A small network was trained on invented records. Each row is its activation on one of them, seen along a few directions.
Here are examples, each followed by its value of one field, MAG.
Records without MAG are marked none.
The largest differences between rows may come from other fields.
In the rows, zero is written as 500.
Random noise pushes rows far along 2 fixed directions. That doesn't count. These rows show it; they differ only by the noise:
[343 528 529 658 402 679 352 524 708 424 447 438 453 399]
[547 341 293 302 210 570 723 627 629 660 627 526 767 512]
[377 406 372 462 339 625 621 555 650 449 575 470 638 477]
[347 374 331 427 347 618 700 549 633 406 611 469 678 498]

[446 399 403 377 546 455 767 476 412 450 642 577 608 574] => vatod
[230 484 430 521 740 437 741 395 385  66 551 548 514 634] => ral
[561 448 408 383 475 432 623 450 455 558 548 531 558 523] => nitod
[500 552 473 422 569 407 591 468 476 506 538 618 502 579] => gisag
[862 523 499 414 392 465 402 580 515 863 447 581 510 510] => tibe
[453 657 603 637 704 390 404 441 410 331 475 542 355 591] => nifed
[432 586 589 603 669 439 453 409 364 348 534 487 399 508] => sazo
[624 467 439 389 505 409 546 467 439 624 566 580 579 587] => zevub
[419 636 583 616 659 506 333 426 477 327 428 489 321 465] => zal
[542 485 536 490 504 506 532 514 554 502 522 490 462 494] => tiru
[451 560 552 644 370 629 341 517 703 507 437 452 469 391] => none
[547 416 472 375 450 467 561 549 536 609 480 498 585 536] => zov
[326 449 452 443 625 467 660 437 473 201 597 461 512 527] => kel

Here are new rows. What is MAG for each?
[359 358 341 433 355 630 660 573 612 449 607 459 690 518] => none
[646 509 519 410 516 396 544 506 337 629 580 537 566 542] => sazo
[454 596 594 688 375 576 293 532 649 543 405 410 427 422] => none
[225 634 578 665 817 485 468 385 475 152 462 536 338 517] => gisag
[291 479 402 462 680 490 636 443 382 182 574 493 479 558] => zal
[447 525 569 506 552 497 404 489 536 425 488 469 405 473] => kel
[393 552 535 565 601 460 512 428 407 405 477 452 412 496] => nitod
[461 474 534 496 530 528 543 529 532 463 531 476 448 512] => tiru
[242 491 530 609 697 538 583 374 475 188 539 496 422 517] => vatod
[511 453 406 475 306 591 532 557 675 583 548 488 608 458] => none
[666 539 515 497 475 500 431 510 516 639 463 527 438 507] => tibe
[500 545 588 580 615 523 328 483 448 515 525 504 383 472] => sazo
[573 471 453 428 534 417 520 431 459 550 559 547 544 579] => zevub
